Each row below holds a small network's activations on one input, seen along a few directions.
In each table, some parts of the input vary, and every possible input appears once, in random order.
A made-up example of a description, with smaller parts first: ring(8) and (point or line(9) or (values(3) and line(6))).
Shared parts are said once, and a part with two or three values counts as separate values.

Other details of the inputs shift rows strongly along two fixed directions, in all tables alike. That doesn't count.

A family of inputs:
R1: [-52  68  14   3  21   4 -36 -12  17   3  50 -53  -3 -32]
R2: [-75  11  32 -38 -36 -49 -19  96 -31  61  15  25  17  55]
R3: [ 95 -62 -33  17   0   1  52 -47  -3 -40 -30  57 -34   2]
R4: [-22  23  14   3  23  14 -36 -26  38  -6  -1 -74  14 -68]
R5: [-50  66  24   6  25  28 -48  -8  16  17  23 -68  19 -12]
R6: [-55  49  11  -7  19   5 -26  -4  33 -14  52 -55  -1 -46]
R7: [ 23  42  10  28  40  56 -32 -70  29 -16 -14 -64  16 -50]
R8: [ 45  -9   3   3 -12  -9  27  -2 -36  24 -11  57 -20  44]
R9: [ 22  45   7  13  30  33 -38 -63  24  -9 -16 -64   7 -63]
R10: [-18 -40  -5 -21 -25 -40  16  51  -1  -7  -5  22   6  10]
R11: [ 28 -61 -21   4 -14  -6  36  17  -3 -23 -20  42   0  29]
R12: [ 18  44  23  20  29  35 -32 -74  31  -6   0 -53  -4 -58]
R13: [108 -20 -63  17   9  11  41 -53 -42 -25 -37  53 -36  20]
R14: [-86 -32  53 -28 -45 -53   2  88   4  48  16  28  19  26]
R15: [ 32 -36 -38 -14 -17 -17  34  16 -26 -16 -10  45 -17  24]
R16: [104 -64 -30  30   6  31  50 -49 -12 -25 -60  45  -9  10]
R17: [-26 -27 -15 -14 -19 -10  17  45 -11  -3  15  28   7  41]
R18: [-91   3  14 -22 -33 -34  -9  95 -25  38  34  27  20  69]
Description of these inputs: values(3) and ring(6).
Q: The inputs of R10 and R3 match in every part but the values(3) part. If R2 is changed in the same way as R10 into R3, which row does it become?
A: R8
Q: Which other rows does R6 become when the values(3) part takes its other values? List them by row number.
A: R15, R17

A family of inputs:
R19: [  8 -34  -2  -6 -13 -14  14  12   1  -5 -12  18  -2   0]
R20: [ 13 -17 -14  -4  -9 -10  16  15 -17   2  -8  26  -5  25]
R21: [-42  28  18  -2   6   9 -27   5  14   9  16 -36  15 -15]
R22: [-38  31  16  -4   7   6 -30   7  13   8  12 -38  16 -14]
R23: [-14  14  11  -4  -2  -5 -12   4   1   8   7  -7   2  -3]
R24: [ 13 -20   0  -1 -14  -6  14  12 -14   5 -12  31   0  26]
R25: [ -7  14   6   7  12   8 -10  -9  11  -1   4 -21   5 -12]
R26: [ 13 -16 -13  -7 -13  -9  13  14 -19   1  -9  29  -3  26]
R27: [ -3  11  -4   1   6   5  -7 -10   6  -9   7 -12  -1  -9]
R28: [ -9  12   8   6  11   9  -7  -9  14  -2   8 -20   3 -13]
R29: [  5 -37  -1  -5 -12 -10  14  14   5  -6 -13  16   5   2]
R30: [-43  27   7  -3  10   2 -22   7  15   3  24 -37   8 -18]
R31: [ 111   14  -45   38   50   60   13 -124   16  -58  -23  -26  -29  -55]
R32: [  6 -35  -8  -6 -11 -12  16  13   4 -13 -10  16   1  -2]
R33: [-15  12  13  -4  -2  -3  -9   2   4   6  10  -6   0  -5]
R34: [ 15 -14  -3  -3 -14  -7  13   7 -20  10 -10  32  -6  22]
R35: [ 11  -6 -12   0  -2   4   7  -5  -8  -5  -2  11  -4   7]
R36: [-14  12   9  -1   1  -7  -9   6   2   9   8  -9   0  -4]
R37: [-41  27   9  -3  10  -2 -23   8  18   0  23 -37   7 -18]
R38: [ 11 -22  -3   2 -10  -4  18  13 -15   8 -11  29   0  25]
R39: [ 18   2  -4  -1  -2   0   1  -6 -12   5 -10  10  -4   6]
R40: [-19   6   3  -2   2  -3  -3   7   8  -2  15  -9   0  -4]
R41: [ 17 -12  -5  -3  -9 -11  13  12 -20  11 -12  27  -6  22]
R42: [15 -4  0  3  1 -2  9 -7 -4  1 -2 11 -9  2]
R43: [ 13 -18  -4   0  -9  -6  14  16 -17   9 -15  26   1  27]
R44: [ -7  19   4   4  10   6 -11 -11   5   5   7 -20  -1 -15]
R45: [-18   7  13  -1  -1   3  -7   5   8   3   8  -7   7  -1]
Q: What is each input in this table made of?
A: values(3) and (point or (values(2) and line(4)))
Q: The inputs of R39 and R26 match in every part but the values(3) part. If R44 is changed in the same way as R39 into R26, which row does it become?
A: R30
Q: Which other rows does R30 become when the line(4) part takes its other values? List them by row number.
A: R20, R37, R40
Q: Which other rows does R20 become when the values(3) part takes its other values? List them by row number.
A: R41, R43
